[[113 104 148 132 146 144]
 [128 132 131 106 149 113]] 132

[133 113 136 146 107 131 156] 136

[136 104 133 108 113 122] 104

[118 119 116 143 101 111 137] 116

[[121 146 128 144 137 111 111]
 [117 156 128 153 142 102 102]] 128

[128 141 113 136 103 114] 141
---
[[132 125 145 124 120 119]
 [143 122 107 147 114 140]
 [116 124 139 136 130 121]
 [144 117 111 124 135 113]
 [108 142 148 144 122 115]
 [128 148 119 136 145 123]
 [119 143 134 113 134 110]
 [118 114 135 119 111 143]
 [127 144 144 130 125 132]
 [120 123 112 126 129 135]
 [107 144 115 147 138 148]] Answer: 125

[[128 128 131 121 137 139 126 128]
 [129 129 132 130 130 129 128 134]
 [128 128 129 128 128 128 128 129]
 [128 128 132 123 136 137 128 129]
 [130 132 136 132 131 130 130 138]
 [129 131 136 126 136 137 130 131]
 [129 130 132 130 130 130 129 135]
 [131 131 137 131 132 131 130 141]
 [125 135 142 136 123 131 137 152]
 [125 135 144 135 123 129 139 154]
 [129 127 133 133 133 133 131 137]] Answer: 128

[[123 121 148 122 117 120 114 137 124 122 131 126 114 131 102]
 [133 122 139 125 120 132 124 131 138 128 127 132 127 126 114]
 [134 122 138 119 118 124 114 138 132 126 131 132 116 130 105]
 [133 126 129 118 123 120 115 139 125 126 134 130 114 131 112]
 [117 126 141 137 127 134 137 119 129 127 122 125 138 126 132]
 [123 121 149 135 120 139 135 121 140 128 121 129 139 124 122]
 [127 119 150 126 116 131 122 131 137 126 126 130 125 127 106]
 [111 129 138 133 129 121 130 124 113 123 127 119 127 131 130]
 [131 122 139 119 118 122 114 138 128 125 132 130 115 130 105]
 [136 125 130 127 124 135 128 128 140 131 126 133 132 125 124]
 [125 126 135 126 124 124 123 131 125 125 129 127 122 130 119]
 [129 118 153 135 116 146 137 120 153 131 118 134 144 120 118]] Answer: 121

[[125 104 117 137 142 146]
 [134 132 125 130 131 115]
 [106 150 134 129 147 137]
 [140 111 117 135 131 110]
 [134 127 122 129 134 127]
 [125 148 133 117 120 123]
 [105 134 143 132 118 150]
 [140 148 114 112 133 112]
 [136 136 137 124 112 117]
 [134 143 125 118 136 133]] Answer: 104

[[129 111 137 110 111 128]
 [125 124 120 124 123 127]
 [122 132 108 134 132 127]
 [122 130 109 130 130 128]
 [121 134 105 136 134 127]
 [123 129 112 130 129 127]
 [123 129 112 130 129 128]
 [121 134 104 135 134 128]
 [120 137 101 138 136 128]] Answer: 111

[[127 126 128 134 128 135]
 [123 141 111 132 141 109]
 [119 136 122 137 141 117]
 [133 135 118 127 120 116]
 [132 135 118 132 122 116]
 [124 141 111 131 140 109]
 [101 121 123 126 133 120]
 [121 123 143 142 131 144]
 [123 140 112 132 141 110]
 [121 123 143 141 132 144]] Answer: 126
---
[[154 136 129 131 143 146]
 [143 147 129 114 142 139]
 [141 132 140 129 131 128]]	141

[[145 146 107 123]
 [109 121 148 119]
 [131 129 149 145]]	131

[[130 120 125 134 128]
 [130 125 131 129 125]
 [101 102 116 152 103]]	101

[[130 137 152 150]
 [135 109 128 147]
 [135 147 118 115]]	135

[[148 103 115 126 148 121 108]
 [124 130 141 157 130 150 134]
 [117 131 145 151 119 153 138]]	117

[[117 121 132 136]
 [117 121 123 143]
 [123 120 117 150]]	123

[[117 119 117 139 106]
 [119 117 117 140 106]
 [142 132 148 125 111]]	142

[[143 119 122 120 130 126 106]
 [149 114 129 139 138 115 135]
 [148 118 130 117 118 149 129]]	148
---
[117 136 155 100 142 143 122] ⇒ 142

[[140 106 120 137 147]
 [133 122 136 149 149]
 [122 139 144 131 138]] ⇒ 147

[[115 122 136 141 122 141 127]
 [127 138 151 117 125 136 143]] ⇒ 122

[[117 112 134 141 109 112]
 [108 101 119 153 112 123]] ⇒ 109

[114 100 135 137 109 113] ⇒ 109

[[129 128 128 129 127 128]
 [123 131 132 113 105 107]
 [110 137 144 128 119 129]] ⇒ 127

[145 150 111 108 148 109] ⇒ 148

[[116 149 107 152 144 129]
 [140 142 112 137 124 116]
 [126 142 105 145 147 117]] ⇒ 144
---
[103 109 122 114 127] 114
[108 104 127 120 105] 108
[152 130 126 125 119] 126
[148 114 144 138 155] 144
[154 119 121 122 133] 122
[131 105 140 117 134] 131
